These are the activations of a small neural network, seen along a few directions. Each row is one input.
In each table, some parts of the input vary, and every possible input appears once, in random order.
A made-up example of a description, with smaller parts first: one of 8 places around a ring, together with either a single point or one of 11 places along a line or (one of 3 separate values, together with one of 6 places along a line).
Shared parts are said once, and a part with two or three values counts as separate values.

Other details of the inputs shift rows strongly along two fixed directions, in all tables alike. That doesn't count.

A family of inputs:
x1: [ 18 -72  14  19  58 -37  19 -52   2  26  39]
x2: [ -6   8 -12  27 -40  15 -17 -24   5  -6  -9]
x3: [-27  44   7  34 -28  27 -12  -9  41   9 -87]
x4: [-12  -9   8 -33  13 -17 -12  54 -22 -16 -10]
x5: [-13  35  14  20 -23   8 -12  -8 -10 -15 -23]
x6: [-19 -11 -10  40 -22  26 -19  -8  40  15 -41]
x7: [ 10  35  19  10   4  13  -1 -26   6   6 -16]
x8: [-15 -39  54  75  69  40  33 -52  40  57 -37]
x9: [ 15  18 -24 -13 -34   6 -18  -9   0  -2   6]
x10: [  6  34 -20  20 -57  28 -18 -12  31  13 -36]
x11: [ 11  14   3 -32  16  -6  14  23 -40 -22  27]
x12: [ -6  46  -9 -11   7 -15   6  19 -12 -24  20]
x13: [ -7  30 -42   7 -26  -3  -3   2   7 -10  20]
x14: [ -5 -23  64  93  45  50  35 -76  45  53 -36]
x15: [ 17  -4   6 -50  20  -9  19  50 -34 -21  28]
x16: [ -3  -7 -35 -20 -15  17  -3  38   9   0  -4]
x17: [-16  21   4 -22  17 -30   5  18 -27 -19  35]
x18: [ 23 -32  17 -75  23 -46   8  49 -49 -29  27]
x19: [ 36 -87  17  13  65   6  36 -21  -1  26  45]
x20: [  7  14 -30 -14 -11 -21 -14  -7   9  -2  26]
x21: [ 19 -60  44   0  89  -4  21 -11   8  40  -2]
x22: [ 17  23  10 -29  -3  -3  -4  27 -12  -1  -7]
x23: [ -6   4 -16   2 -32  16  -2 -13  -2  -6  17]
x24: [-35  66   7  63 -30   7 -17 -28  23  -4 -43]
x25: [ -7  14  -5 -24  11   9   6  48  -2  -9 -15]
x26: [  7   5 -19 -10 -38  -4 -11 -18  -5 -13  -5]
x27: [ 19 -35  40   9  89 -29  23 -39   0  26  36]
x28: [ 31 -71  13  18  63  10  35 -45  -7  26  48]
x29: [-10 -32 -21 -38  -2   0  -3  43  -2  -5  19]
x30: [-24  30 -26  33 -43  -4 -24 -17  16  -7  -3]
x31: [  2 -11 -15  -6 -36   0 -17  19 -12  -8   4]
x32: [ -5 -18 -27 -26 -23  -8 -13  25   6  -4 -22]
x33: [ -8  22   2 -28   6 -48  -1  12 -24 -25  12]
x34: [ -2   7  21  -2 -10  -3  -9  22 -14 -15 -13]
x35: [ 20 -35 -12 -39 -18 -23  -4  20 -17 -12  15]
x36: [-21  55  12  37 -26  33   0 -24   4   1 -31]
x37: [ -3  36  16  11 -20   2  -3 -22   0 -13 -34]
x38: [-22  27 -30   8 -34  -3 -11  -7  11 -11  20]
x39: [ 20 -45 -25 -74  17 -21  -6  52 -12  -3  30]
x40: [ -5   2 -15   3 -41  20  -5   8   2   4   1]
Description of these inputs: one of 2 separate values, together with one of 4 places along a line, together with one of 5 places around a ring.
The inputs of x12 and x25 match in every part but the place on the line of 4. If x24 is changed in the same way as x12 into x25, which row does it become?
> x4
Which other rows does x23 become when the choice among 2 separate values takes its other values? List them by row number.
> x36
A walk changes only the place on the ring of 5. It starts at x18 and steps to x34. List the rest of the walk in order.
> x14, x15, x22
Which other rows does x20 become when the place on the ring of 5 takes its other values? List them by row number.
> x1, x13, x30, x38
A walk changes only the place on the line of 4. It starts at x30 and steps to x2. List the rest of the walk in order.
> x31, x6

A family of inputs:
x41: [  6 -10  -8 -41  -8 -35 -13  21 -18 -16   5]
x42: [ -7  29  -8  36 -17  40   7 -21  22  16 -20]
x43: [ -8  11 -14   9 -13  16  -4   6  22  10 -28]
x44: [  1  12 -19 -27  -5 -15  -4  25  -9 -11  26]
x45: [  2 -14   5  16  16   5  12 -10   0   7  21]
x46: [  9 -22  12  18  29 -19   8 -40   2  13  14]
x47: [  9 -12  -4  -2  23   9  17  -3   3   9  19]
x48: [-20  48 -26  24 -44  30  -3   4  15  -6 -19]
x49: [  1 -23  10  11   7   9   5   0   4   9  -3]
x50: [ 10  -3  -4 -34 -18 -24 -12  16 -15 -18  -2]
x51: [ 12 -26  11   0  19   4   4  -1   7  14   0]
x52: [  4  17 -16 -19 -12  -2  -2  18  -6 -11  20]
x53: [-17  21 -15  20  -9  20   3  -5  18   4  -4]
x54: [  2  -5 -16 -11  17  -2  10  10  -1   2  24]
x55: [ 12  -7   5 -19   3 -17   2  -9 -23 -10  24]
x56: [ -3 -10  -2  -3  14 -13   0  -2  -7  -4  24]
x57: [  4 -12  -3  -8   9 -14   2   3 -18 -10  30]
x58: [-24  93  17 -10  -9  -1   0  33 -17 -29 -28]
x59: [ -6  12 -12 -24 -14 -26  -8   9 -18 -23  20]
x60: [  5 -30  14   3   6 -14   1 -12 -10  -2  -2]
x61: [ -4  13  56 -12  54 -11  17  19 -18  -3 -20]
x62: [  0   2  -1   1  -8 -16  -1 -12 -13 -12  14]
x63: [ -8   1  -5 -17 -21 -19 -15  10  -7 -15 -12]
x64: [  2  12   4  37  -1  15   0 -36  18  13  -9]
x65: [ -9 -12  12  34   5   9  -4 -23  22  16 -25]
x66: [  9 -15   4 -17   0   5  -1  17  -7   2   2]
x67: [ 13 -22   4 -23   9 -13  -5  13 -10  -5   5]
x68: [  7 -25   9   2  18  -9  -2  -7   6  13  -5]
x69: [ -2  -8   7  30   7  14   0 -18  28  24 -24]
x70: [-12   9  -4  17  -1   7   0  -8  11   5   6]
x71: [ 13  -9   8  11  14 -13   6 -32  -2   3  12]
x72: [  8   0   0  -7   1  -2  -1  -4 -13  -5  20]
x73: [ 10 -14   6  -5  18   5  11  -2 -10   5  29]
x74: [  7   4   1 -20 -24 -11 -11   5 -14 -12 -11]
x75: [-12  31 -20 -15 -53   0 -24  29  -6 -24 -22]
x76: [ -3 -24   4 -11  12  -5  -1  15   1   2   5]
x77: [  2 -27  -1  -8  10   9   9  16  -3   2   3]
x78: [  5  -1 -11 -30 -14   9  -1  33 -10  -7  -2]
x79: [ -7  18  -1  42  -3  10  -4 -36  24  16 -14]
x80: [-10  39 -23   7 -44  30 -11  15  23   1 -41]
x81: [ -3 -39  10  16  33  13  15  -9  16  21  -5]
x82: [  2  -4  15  30  -5  20  -4 -27  15  17 -29]
The inputs of x64 and x67 match in every part but one. If x48 is changed in the same way as x64 into x67, which row does it become?
> x77
The inputs of x45 and x49 match in every part but one. If x55 is changed in the same way as x45 into x49, which row does it become?
> x74
What is each input in this table made of?
> one of 2 separate values, together with either a single point or (one of 4 places along a line, together with one of 5 places around a ring)
Which other rows does x70 become when the choice among 2 separate values takes its other values? List them by row number.
> x76
A walk changes only the place on the line of 4. It starts at x78 and steps to x66. List the rest of the walk in order.
> x82, x74
Which other rows does x72 become when the choice among 2 separate values takes its other values? List them by row number.
> x82

A family of inputs:
x83: [-12  41 -12  33 -22  15   0 -14  11  -6  -9]
x84: [ 11  -4 -12 -44   4  -4  -7  49 -16 -13  20]
x85: [ 11 -30  22  40  35  14  31 -51   8  28   1]
x86: [-13  26  94  75  68  16  24 -54  18  32 -67]
x87: [-10  43 -19 -12 -54 -15 -23  13  -1 -24  -4]
x88: [  3 -30   2 -15  20 -15   8   4   5   9   5]
x89: [ 10 -63  17 -20  45  -4  18  -7 -16  10  29]
x90: [ 19 -41  34  39  35  20  11 -43  15  35  -6]
x91: [  9 -41  11  14  51 -10  23 -14  -3  11  30]
x92: [-23  45 -14  26 -65  30 -27  -4  15  -6 -44]
x93: [  2 -34 -10 -36  20 -19   1  16 -17  -7  16]
x94: [-19  47  70  35  58  12  21 -10   2  10 -46]
x95: [ 32 -50  16 -31  52 -17  20  -9 -23  10  44]
x96: [ 17 -61  30  28  43   5  22 -22   3  21   2]
x97: [  9 -53  -4 -66  39 -26   5  52 -38 -21  56]
x98: [-21  40 -17  18 -62  26 -28   5  18  -9 -49]
x99: [ 19 -20  10 -10  36  -4  11  -5 -13   9  39]
x100: [  9 -37   9 -12  25 -32   2  -1  -5   2  26]
x101: [ 10   2 -27 -68   1 -27 -14  64 -30 -24  34]
x102: [  3 -52  22   8  48   9  16 -14  -4  17  27]
x103: [ 20 -45  11 -56  23 -45   5  27 -38 -15  59]
x104: [-12  60 -19  11 -51  34 -19  15  16  -1 -29]
x105: [-24  49 -26  17 -59   6 -31  -3  12 -14 -35]
x106: [-32  69 -32  37 -68  26 -23 -21  34  -3 -58]
x107: [  3  33 -25 -33 -42  12 -15  36   1 -14 -23]
x108: [ 13 -34  16   1  13  -1  12   1 -15   1  12]
x109: [ -1  24  -3  20 -33   8  -2 -12  -4  -6 -12]
x110: [ 19 -46  24  21  41 -14  20 -34 -10   6  27]
x111: [-19  35  -3  36 -44  35  -5 -21  37  18 -48]
x112: [ -2   6 -28 -47  -8 -22  -4  58 -28 -28  24]
x113: [ 21 -46  27  17  45  17  22 -35  11  35   3]
x114: [ -5  61 -11  33 -59  26 -22 -22  19   2 -39]
x115: [  0  -7   9  48   4   3   6 -36  16  15 -16]
x116: [ 17 -49   5 -13  47 -24  25  -7 -16   4  31]
x117: [ -2 -20  13  26   9  19  11 -22  30  26 -27]
x118: [ -6 -29   9  31  40   1   9 -33  12  18  13]
x119: [ -1   4   9  38  11  18  18 -26   7  13   4]
x120: [ -9 -29  25  84  24  27   2 -72  41  44 -42]
x121: [-20  41 -29 -18 -41  -5 -20  40   8 -14 -11]
x122: [-16  46 -35 -35 -42 -11 -22  34 -19 -39  19]
x123: [  3  49 -24 -19 -50  -8 -27  14  -9 -26  -4]
x124: [-11  34 -22 -27 -55  -8 -25  22 -22 -31   4]
x125: [-24  75 -21  37 -69  22 -16 -26  38  -1 -49]
x126: [ 19 -16   1 -27  35 -20   5   7 -20  -6  48]
x127: [-24  56 -23  30 -55  14 -15 -17  38   4 -47]
x128: [  7 -11   5  32  18  17   5 -34  28  31 -29]
x129: [ 22 -53  -4 -66  30 -27  20  49 -38 -20  40]
x130: [ -5 -26  25  55  31  27  16 -34  40  37 -18]
x131: [ -8  29 -34 -66 -45 -18 -17  44 -35 -39  21]
x132: [  3 -42  37  66  30  24  12 -54  41  44 -29]
x133: [ 13  -1 -18 -45 -13 -24 -21  41 -20 -19   9]
x134: [ 17 -21   7   4  21 -13  -3 -14   0   9  10]
x135: [ 18 -30  18  20  18  14   1 -18  14  21 -15]
x136: [  2 -37  24  31  47  10  17 -42   4  24  25]
x137: [ -5  -6  14  51   3  11  -4 -55  17  15 -11]
x138: [-23  41 -22  14 -54  33 -18   1  23  -5 -51]
x139: [  5  -2 -17 -61  -8 -15   3  65 -42 -33  42]
x140: [  9  10 -28 -61  -2 -31 -12  53 -28 -27  39]
x141: [ 25 -48  11 -10  54 -16  16 -19  -3  18  26]
x142: [  8 -27  11 -22  32 -19  14   9 -15   2  48]
x143: [  6 -29  12  35  19   2   9 -23   8  17 -13]
x144: [-10  26 -25 -61 -38 -13 -15  69 -23 -31  25]
x145: [-21  63 -19  42 -69  45  -6 -12  29   2 -63]
x146: [ -8  11  -8   1 -27  -9 -17  11  11  -2 -20]
x147: [-14  37 -35 -49 -37 -26 -20  55 -13 -32  20]
x148: [ 17 -30   2 -23  30 -23  21  -2 -23 -11  38]
x149: [ -4  20 -20 -58 -52 -19 -23  60 -24 -34  12]
x150: [-15  42  -6  25 -43  19  -5 -23  25   9 -29]
x151: [-15  24 -40 -58 -31 -20 -25  63 -27 -36  17]
x152: [ 14  15 -18 -42 -12 -16  -6  15 -19 -19  21]
x153: [  2  -8  78 -16  95 -22  35   4 -28   2 -11]
x154: [ -6   5   7  31  11   5   6 -28  21  12   8]
x155: [ 18 -49  -6 -49  37 -32  17  32 -31 -11  34]
x156: [ -3 -12  11  42  18  28  16 -15  20  19 -16]
x157: [-24  58 -26  20 -57  19 -19 -19  17 -13 -34]
The inputs of x152 and x126 match in every part but one. If x153 is changed in the same way as x152 into x126, which row does it become?
> x94
The inputs of x98 and x97 match in every part but one. If x133 is changed in the same way as x98 into x97, which row does it become?
> x101
What is each input in this table made of?
> one of 3 separate values, together with either a single point or (one of 4 separate values, together with one of 6 places around a ring)
Which other rows does x113 become when the choice among 3 separate values takes its other values? List them by row number.
> x90, x104
Which other rows does x87 become when the choice among 3 separate values takes its other values? List them by row number.
> x125, x154
A walk changes only the place on the ring of 6. It starts at x156 and steps to x139. List the rest of the walk in order.
> x119, x83, x91, x112

A family of inputs:
x158: [  0 -26  18  82  38  30  20 -77  49  51 -23]
x159: [ 17 -20  39 -70  74 -44  20  51 -53 -21  36]
x160: [ 12 -25  -6 -29   5 -27  -1   3 -25 -14  43]
x161: [ 18 -61   0 -58  30 -43  -2  32 -35 -14  53]
x162: [-18  67 -39  10 -74  24 -22  11   9 -17 -17]
x163: [ 15 -33  -7 -36  18 -20  -1  23 -11  -1  31]
x164: [-25  78  18  -2 -24  -2 -12  24  -9 -24 -49]
x165: [ 16 -48  25  65  37  30  21 -71  37  50 -22]
x166: [ -5 -33  26  84  33  22  16 -83  44  44 -24]
x167: [  9 -32  60 -18  89 -15  33  11 -27   4  20]
x168: [ -5  24 -23  -7 -58   3 -21   9   2 -14 -22]
x169: [-20  37 -30  11 -44  17  -8  10  15  -7 -16]
x170: [-15  49 -36   7 -76  29 -21  17  14 -12 -37]
x171: [  2 -17 -17 -31  -5  -7  -7  35  -9 -10  23]
x172: [ -1  40 -29  -8 -42   3 -15   7   1 -14   3]
What is each input in this table made of?
> one of 3 separate values, together with either a single point or one of 4 places along a line
The inputs of x167 and x159 match in every part but the choice among 3 separate values. If x169 is changed in the same way as x167 into x159, which row does it become?
> x158
A walk changes only the place on the line of 4. It starts at x165 and steps to x163. List the rest of the walk in order.
> x158, x172

A family of inputs:
x173: [  3 -17  19  43  45  19  19 -34  18  31 -16]
x174: [ -2  10 -13 -55  -3 -34   0  51 -36 -32  33]
x175: [ -9  -3  22  67  24  27  11 -41  35  26 -31]
x176: [ 11  36 -32 -21 -60   7 -10  31  -9 -21   9]
x177: [ -3  39 -38 -22 -53 -16 -36  16 -17 -30   9]
x178: [ -9  27   1  14 -28  15 -16   8  13  -6 -36]
x179: [-10  46 -12   5 -20  13  -3   2   8  -5 -22]
x180: [ 28 -95   6 -10  56 -30  26 -28  -4  20  34]
x181: [-25  22 -29  17 -55  30 -10  -6   9  -6 -16]
x182: [ 27 -75  37 -13  78 -14  22  -9 -19  23  28]
x183: [ 13 -66   7  15  47   1   8 -29  26  38  34]
x184: [-15  32   1   9 -36   5 -14  12   3  -7 -28]
x185: [ 15 -11   7 -42  17 -13   2  23 -24 -10  16]
x186: [ -9  20  23  48  -2  28   4 -49  30  21 -39]
x187: [-13  42  -9 -28 -44  -9 -17  31 -11 -27  -9]
x188: [-14  28  12  51   2  25   9 -45  32  19 -31]
x189: [ 11 -34  -2 -78  31 -54   7  67 -53 -34  63]
What is each input in this table made of?
> either one of 5 separate values or (one of 2 separate values, together with one of 6 places around a ring)
Which other rows does x187 become when the choice among 2 separate values takes its other values? List them by row number.
> x174
